Each row below holds a small network's activations on one input, seen along a few directions.
In each table, some parts of the input vary, and every possible input appears once, in random order.
Descriptions start from the smaller parts, as in this example, which fits no table here: one of 4 places along a line, together with either a single point or one of 9 places along a line or (one of 2 separate values, together with one of 8 places around a ring).
Shared parts are said once, and a part with two or three values counts as separate values.

Other details of the inputs shift rows strongly along two fixed directions, in all tables alike. That doesn't count.
These rows show it; all are for the same input, with only those details redrawn:
[ -6 -13   1 -22   2  -3   2  19   7  10 -12]
[  4  -2 -19   8  -8   9  -1 -24   2   4   4]
[ -6  -8  -7 -10   6  -2  -1  15  -1  -3  -7]
[  6  -1 -19   9 -14  13   1 -34   5  10   6]
[  0  -7 -10  -4  -5   5   1  -7   4   7  -2]
[-10  -5 -16   2  19  -7  -4  30 -15 -28  -6]
[  0   1 -28  20   5   5  -4  -9 -13 -21   5]

Rows:
R1: [ -3  14  -1   5  25  -7  -9  32 -10 -29  -2]
R2: [  7   2  -4  21   8  -6  -1  14 -18 -28   7]
R3: [ 9  5  8  0 -5 -2 -7 -3 -4  7 -3]
R4: [  1  10 -26  16   4   9  -4  -9 -21 -21   4]
R5: [ -4   0 -10  12 -13  12   5 -24   2   4   3]
R6: [ -1  -2 -14  14  11   2   6  15 -15 -26  -2]
R7: [-12   3 -13   9  13  -2  -1   7 -22 -25  -3]
R8: [-15 -12   9 -23  -2  -1   8  21   6  11 -11]
R9: [  2   6  10 -11 -12  -3   5 -21  16  25  -2]
R10: [  1   1  -9 -10  -6   8   3  -7  -7   9  -3]
R11: [  2  -4  20 -11 -14  -5   0 -16   6  27  -4]
R12: [ 0 -8 -4 -7 -4  3  1 -2  8 10 -7]
R13: [  3  -2  17 -16   8  -4   8  22  17   5  -2]
R14: [  4   9   4  12  -4   2  -6 -29  -5   1  19]
R15: [  3   5   5  -3   4 -10  -5  17  -7  -2 -11]
R16: [  5  -5  21 -18   9  -5   6  24  13   6   2]
R17: [  1  15 -12  13   6  12  -8 -12 -12 -30  10]
R18: [ 7  6  0  8  2  1 -5 -9 17  2  6]
R19: [  6  15  -4  19  -9   8   0 -45   7   6  14]
R20: [  9  -1 -17   7 -16  16  13 -31  -1   8  12]
R21: [-16  -8  -2 -11   1   1   6  18  -6   0  -5]
R22: [-14  -3  12 -11   2   5   1  13   5 -11   1]
R23: [ -1  13  -9  31   8   3  -6  -9  -7 -27  20]
R24: [ -7  -9  -8 -12   5  -1   1  17  -4  -1  -6]
R25: [ -6  -7  13 -23   3   2  -2  14  14   0  -3]
R26: [-13  -1  -8   6  15  -5  -1  15 -22 -23  -8]
R27: [10 -4 16 -8 -1  0  4  5  8  7 11]
R28: [-14  -9   8 -27   2  -4   6  14  -2  12 -12]
R29: [  0   5  -6   9  17 -16   3  34 -12 -29  -2]
R30: [ -3  -7   9 -19   4   0   1  20  -2  14 -19]
R31: [ -1 -15  11 -18   3  -1  12  24   4  12 -13]
R32: [  9  10   7 -13 -10   0   1 -13  17  23  -5]
R33: [  1   0   0 -14  -5   6   3  -2   2  12 -11]
R34: [-10  -1  19 -13   6  -5   3  22  17   8  -4]
R35: [  4   4   5  13  -7   0  -7 -28  -9   3  13]
R36: [ -5 -11  10  -9 -16   8   8 -11  13  31  -9]
R37: [ -7   1  14 -16   2 -17   2  15   3  11 -12]
R38: [  9   3  -2   5  -9  18   7 -26   8  -8  15]
R39: [ -2   0  -6  13  18 -18 -10  32 -13 -26  -7]
R40: [  2   9   2  -5   5 -11  -3  18  -3  -2 -11]
R41: [ 16  10  -2  15 -11   9  -9 -34  -5   7  13]
R42: [ 12   8 -12  20 -13  -1  -4 -31  10   8   6]
R43: [  1   4   4   5  -6  -8  -1 -13  -4   7  -3]
R44: [ -6  -7   5 -24 -15   6  10 -18   4  32  -4]
R45: [  4 -12   3 -12 -13   7   4 -13  17  29 -11]
R46: [  6   3   0  23 -16   7  -4 -35   0   5  18]
R47: [  2   1  -4  18  15  -9 -14  13 -15 -26   9]
R48: [  1  -2   2 -11  -4   6   2   0   1  13 -13]
R49: [ -7  12 -10  16   5   9  -5 -20 -15 -30  15]
R50: [  1   1  -3  11  16 -14   1  34 -16 -28  -3]
R51: [ -8  -2  13 -11  -2 -13   4  21  10  11 -10]
R52: [ -4  -8  10 -13 -13   5   7 -18   5  32 -10]
R53: [ 8  0  7  3  0 -1 -9 -7  7  4 12]
R54: [ 12  16  -3  13   1   8  -8 -21   0  -3  13]
R55: [  4   3 -25  19   2   8   7  -9 -15 -24  10]
R56: [ -7  -2   8   3   2 -12  -1  20  -3  -2  -8]
R57: [ -7 -10  23 -12  -3 -10   0  22   3  11  -8]
R58: [  9  10 -14  19  -5   0  -4 -23  10  -2   8]
R59: [ -6 -12   0 -21   2  -3   2  17   7  10 -11]
R60: [-2  7  0  6 -6 -2  3 -7 13  4  2]
R61: [  2   2  21 -14  -7   1   1 -18  15  26   5]
R62: [  8   5  14 -10   1   0  -7   1   2   9   5]
R63: [ -4 -11  -2  -2   8  -2  -2  16  -3   1 -12]
R64: [ 8  3  4 -6 -3 -4 10  2 14  6  1]
R65: [  0   5  -2  11  23  -9 -11  23  -3 -27   7]
R66: [ 18   2   0  18 -14   9   2 -32   1   4  19]
R67: [ -8   3 -17  26   1   8   0  -8 -14 -21   3]
R68: [-2 -3 17 -5 -4 -1 -2  2  8 10  9]
R69: [ -2 -12   8 -23   1  -1  13  22   7   8 -11]
R70: [  2   2  -7  21  11 -11 -13  13 -15 -25   3]
Question: What is each input in this table made of?
Answer: one of 5 separate values, together with either a single point or one of 5 places along a line or one of 8 places around a ring
Question: Changing only the choice among 5 separate values turns R27 into R68. The same change can be made to R29. Which row results?
Answer: R51
Question: Change only the place on the ring of 8 in R35. List by row number the other rows that result.
Answer: R9, R11, R14, R19, R37, R43, R61

Rows:
R71: [  9  11 -19  21   9   2   1  -2  -4 -22  12]
R72: [-11   3 -23  30   3   4  -2 -11 -31 -31  10]
R73: [ 15   5   7 -24 -19  17   3 -35  37  34   8]
R74: [ -9  -3 -27  30   5   7   0  -6 -23 -29   9]
R75: [ -1  10 -20  22   4  -5  -8 -11 -15 -10  -6]
R76: [ -8  -7  19 -41  17   1   2  47  10  -2 -10]
R77: [ 10  -3  12 -24 -25   1   6 -30  20  58 -11]
R78: [ 11   1 -23  26  -1   4  -2  -1  -6 -23   3]
R79: [-28 -12  19 -38  20 -18   0  58 -20  -3 -31]
R80: [ 25  11  40  -7 -20  -7  -5 -38  36  50  12]
R81: [-16 -22  14 -37  17 -19   3  62   6  12 -34]
R82: [-22 -14  22 -44  20   6   6  45   9  -4  -4]
R83: [ -8 -14  11 -24  12 -16   6  53  13   4 -23]
R84: [ 26   8  37  -1 -23  -3  -8 -35  30  41  14]
R85: [ 11 -11  12 -20 -28  21  18 -34  30  40   6]
R86: [ 10  19  16  29   8 -11 -13 -11  -8 -23  24]
R87: [ -6  14 -24  22   4   1 -12 -12 -26 -19  -6]
R88: [  1 -12  12 -18 -19  24  16 -26  25  32  10]
R89: [ -3   9 -17  16   3  -2  -8  -7 -30 -16  -6]
R90: [  3   7 -20  20   2  -2  -8  -7 -21 -14  -1]
R91: [-18 -24  14 -33  18 -16   7  56  -6  -2 -26]
R92: [ -1  16 -22  23   2  -5  -9 -12 -28 -14  -4]
R93: [-14   2 -12  11  -5   6  -1 -16 -24  -6   1]
R94: [ -2   8 -15   6   8  15   1 -12  -8 -30  17]
R95: [  7   3 -24  23   1  -1  -1  -6  -5 -17   6]
R96: [ 15  -4   9 -17 -31  14  16 -36  41  50  -1]
R97: [ -1   2 -21  21   7  -8  -3   4 -13 -15  -3]
R98: [ -6  -4 -23  30  -2  13   4 -14 -12 -25  17]
R99: [ -1  -1 -21  25   0   6   7  -8 -12 -27   9]
R100: [ 24  16  34   8 -20  -7  -6 -39  34  40  14]
R101: [  4  18 -19  15  11   8  -6  -8   1 -34  15]
R102: [-11 -20   9 -28  18 -18  -1  62  -4  -2 -25]
R103: [  8   5 -19  19  10   9   2   3 -10 -28  12]
R104: [-20 -19  22 -40  19 -19   4  55  -9   3 -28]
R105: [  8   1  42  -4 -23  -2  -6 -29  23  32  21]
Question: What is each input in this table made of?
Answer: one of 5 places along a line, together with either a single point or one of 6 places along a line
Question: Changing only the place on the line of 5 turns R75 into R90. The same change can be made to R81. Which row results?
Answer: R102
Question: List by row number the other rows that have the place on the line of 5 in common with R79.
Answer: R85, R86, R91, R94, R99, R104
Question: Change only the place on the line of 5 in R95. List by row number the other rows that result.
Answer: R78, R83, R98, R99

Rows:
R106: [ 11   0 -39  25 -24  10  -2 -41 -11   9  -7]
R107: [  6   5 -11  20 -14  26   6 -41  17  -8  20]
R108: [-10 -14   0 -29  13   6  17  23   9   7 -15]
R109: [  7  -2 -24   1  -8  11  14 -19  10   8  -1]
R110: [  2  11  23  -1   7 -14   0  11  -4   4  -3]
R111: [-21  -5  -8 -15  15   8   5  29  -6 -23  -8]
R112: [ 12   1 -41  25   3  13   4  -6  -5 -11  -6]
R113: [  8  -4  23 -29   9 -22  -8  44  29  18 -10]
R114: [  0  -1  -6  16   3 -16 -15  10 -12   6 -19]
R115: [ 18  -5  30 -14  -7 -19  -4  19  16  34 -18]
R116: [  1 -10  12 -14 -10  24   8 -18  19  11  21]
R117: [  3  13  17  11   7  -4 -10   1 -24 -20  19]
R118: [-25 -10  -9  -9  18  -3  -4  30 -42 -40 -10]
R119: [-10   3 -25  15 -12  15   1 -33 -19 -11   0]
R120: [ -8 -17  17 -56 -10  19  16  12  16  36  -5]
R121: [-16  -8  32 -29  -5  -9  -4  11   4  33 -21]
R122: [-13   1  10  -5   4   0  -7 -11 -21   9   5]
R123: [ -1  -8 -12 -13 -21  -1  11 -24   5  31 -15]
R124: [  0   2 -29  20 -18  17   7 -53 -14   5   3]
R125: [  9  -8  35 -42  -1 -18   4  19  40  37  -5]
R126: [  5  11 -18  35 -19  -3  -7 -45 -10  14   5]
R127: [ -2   2 -20  26  22   4   2  17 -10 -49  18]
R128: [  4  18  -1  16  10  -2  -6  -1   5 -20  19]
R129: [ 11 -11  -3  -1 -13   4  13  -3  26  10   9]
R130: [  1  -9 -13   9  29 -15  -3  60   2 -41  -9]
R131: [-11  17  11  -1  20  -6 -13  42  -5 -39  11]
R132: [-10  12  18   9  26 -19 -11  39 -24 -37  -2]
R133: [  3  -1  11   4 -21   2   0 -46   8  43  -4]
R134: [ 15  21 -10  43   2 -15  -8  -9 -20 -25  14]
R135: [  5  -4  30 -18  -4   8  -5 -18  22  10  13]
Question: Changing only one part turns R115 into R117. The same change can be made to R106. Which row results?
Answer: R118
Question: What is each input in this table made of?
Answer: one of 5 places along a line, together with one of 6 places around a ring
Question: Change only the place on the ring of 6 in R131. List by row number the other rows that result.
Answer: R107, R111, R119, R121, R132
Question: Change only the place on the line of 5 in R122. List by row number the other rows that result.
Answer: R114, R121, R126, R133
